Each row below holds a small network's activations on one input, seen along a few directions.
In each table, some parts of the input vary, and every possible input appears once, in random order.
A made-up example of a description, with smaller parts first: one of 8 places around a ring, together with either a single point or one of 9 places around a ring or (one of 3 separate values, together with one of 4 places along a line).
Shared parts are said once, and a part with two or three values counts as separate values.
In the rows, zero is written as 128.

Other details of the inputs vary at random and push rows far along three fixed directions, the same in every table; ignore that.

A family of inputs:
row 1: [161 116  64 113 148 117 134  81 155 119 139]
row 2: [101 103  84 132 126 139 182 136  88 121 199]
row 3: [150 144  24 116 139 115 197 100 138 145 184]
row 4: [139 111 120 127  92 136 140  98 128 173 134]
row 5: [ 92 132 168 151 114 138  95 170 121  67 127]
row 6: [147 106 132 127 139 118  86 128 147 130  86]
row 7: [ 99 101  86 127 125 134 187 129  83 117 191]
row 8: [108 154 108 122 106 128 154 133 127 137 134]
row 9: [116 134 155 139 150 108  85 155 128 113  97]
row 10: [ 89 130 148 135 117 121 155 177 106 105 146]
row 11: [ 90 110 185 148 101 153 135 144 119  94 145]
row 12: [ 84 117 154 129  94 140 159 135  99 145 162]
row 13: [159 107  64 140 162  96  94 123 141 123  97]
row 14: [160 184 172 111 101 125 135  97 169 174 113]
row 15: [147 102 116 137 149 124  84  99 121 109 132]
row 16: [152 124 129 112 162 114 100 126 137 129  97]
row 17: [146 122  91 110 160 110 114 109 142 138 108]
row 18: [106 127 187 127  96 143 140 140 106 148 144]
row 19: [139  95 109 137 187 119  92 140 103 102  98]
row 20: [122 180 159 121  83 151 160 136 144 153 146]
row 21: [105 141 103 127 118 129 163 158 105 115 144]
row 22: [137 128 111 140 122 123  93 142 138 125  91]
row 23: [159 196 160 106  92 138 134  96 164 172 108]
row 24: [148 155 199 126 111 153 118 112 152 164 111]
row 25: [ 94 120 173 124 126 132 139 166 116  98 138]
row 26: [100 104 158 138 164 127  96 186 111  76 128]
row 27: [144 143 158 118 119 137 124  95 147 173 101]
row 28: [157 122 149 132 171 128  78 118 128 121  85]
row 29: [135  75  76 148 162 123 113 131 112 111 110]
row 30: [157 154  98 120 105 121 154  78 166 142 146]
Description of these inputs: one of 5 places along a line, together with either one of 2 separate values or one of 4 places along a line.
Changing only the place on the line of 5 turns row 8 into row 17. The same change can be made to row 23. Which row results?
Answer: row 25
List by row number the other rows that have the place on the line of 5 in common with row 12.
Answer: row 2, row 4, row 7, row 15, row 18
Which other rows does row 29 become when the choice among 2 separate values takes its other values? List them by row number.
Answer: row 11

A family of inputs:
row 31: [158  80  74  98 156 130 120  79 111 144 145]
row 32: [146 133 177 131 194  97  43 153 139  88  77]
row 33: [ 90 140 249 142  90 127  78 178 154 102  94]
row 34: [110 154  98 115  92 137 197 126 124 181 152]
row 35: [142 166 184 119  95 112 102 110 168 155 110]
row 36: [153 179 184 120 114 153 113 117 162 142 102]
row 37: [162 118  53 116 149 106 151 126 118 153 111]
row 38: [ 68 140 174 150  67 156 152 179 114  94 159]
row 39: [143 151 120 130 130 110  99 116 131 128 127]
row 40: [148 123 111 130 128 120 120 136 133 146  86]
row 41: [123 175 116 115  94 152 204 114 125 147 179]
row 42: [ 82  91  88 144 172 130 142 193 101  38 146]
row 43: [167  81  77 142 159 128 126  82 125 150 145]
row 44: [165 112 196 128 116 146  87  99 150 177 119]
row 45: [ 83  89  97 139 179 108 142 192 104  42 149]
row 46: [167 120  58 118 210  87  54 115 131 149  62]
row 47: [151 178 173 130  94 137  90 111 147 151 108]
row 48: [111 148  98 120  66 145 196 115 155 143 164]
row 49: [ 53  54 167 178 134 145 135 170  64  71 148]
row 50: [147  83  75 114 153 129 131  64 107 137 125]
row 51: [121 173 122 109  99 135 205 113 128 150 182]
What is each input in this table made of?
Answer: either one of 4 places along a line or one of 5 places around a ring or (one of 2 separate values, together with one of 6 places around a ring)
Start at row 51 and move only the place on the ring of 6, one step at a time. The first step leads to row 32. Which rows follow, in order?
Answer: row 45, row 42, row 36, row 41
Start at row 31 and move only the place on the ring of 5, one step at a time. The first step leads to row 50. Which rows follow, in order?
Answer: row 49, row 43, row 44
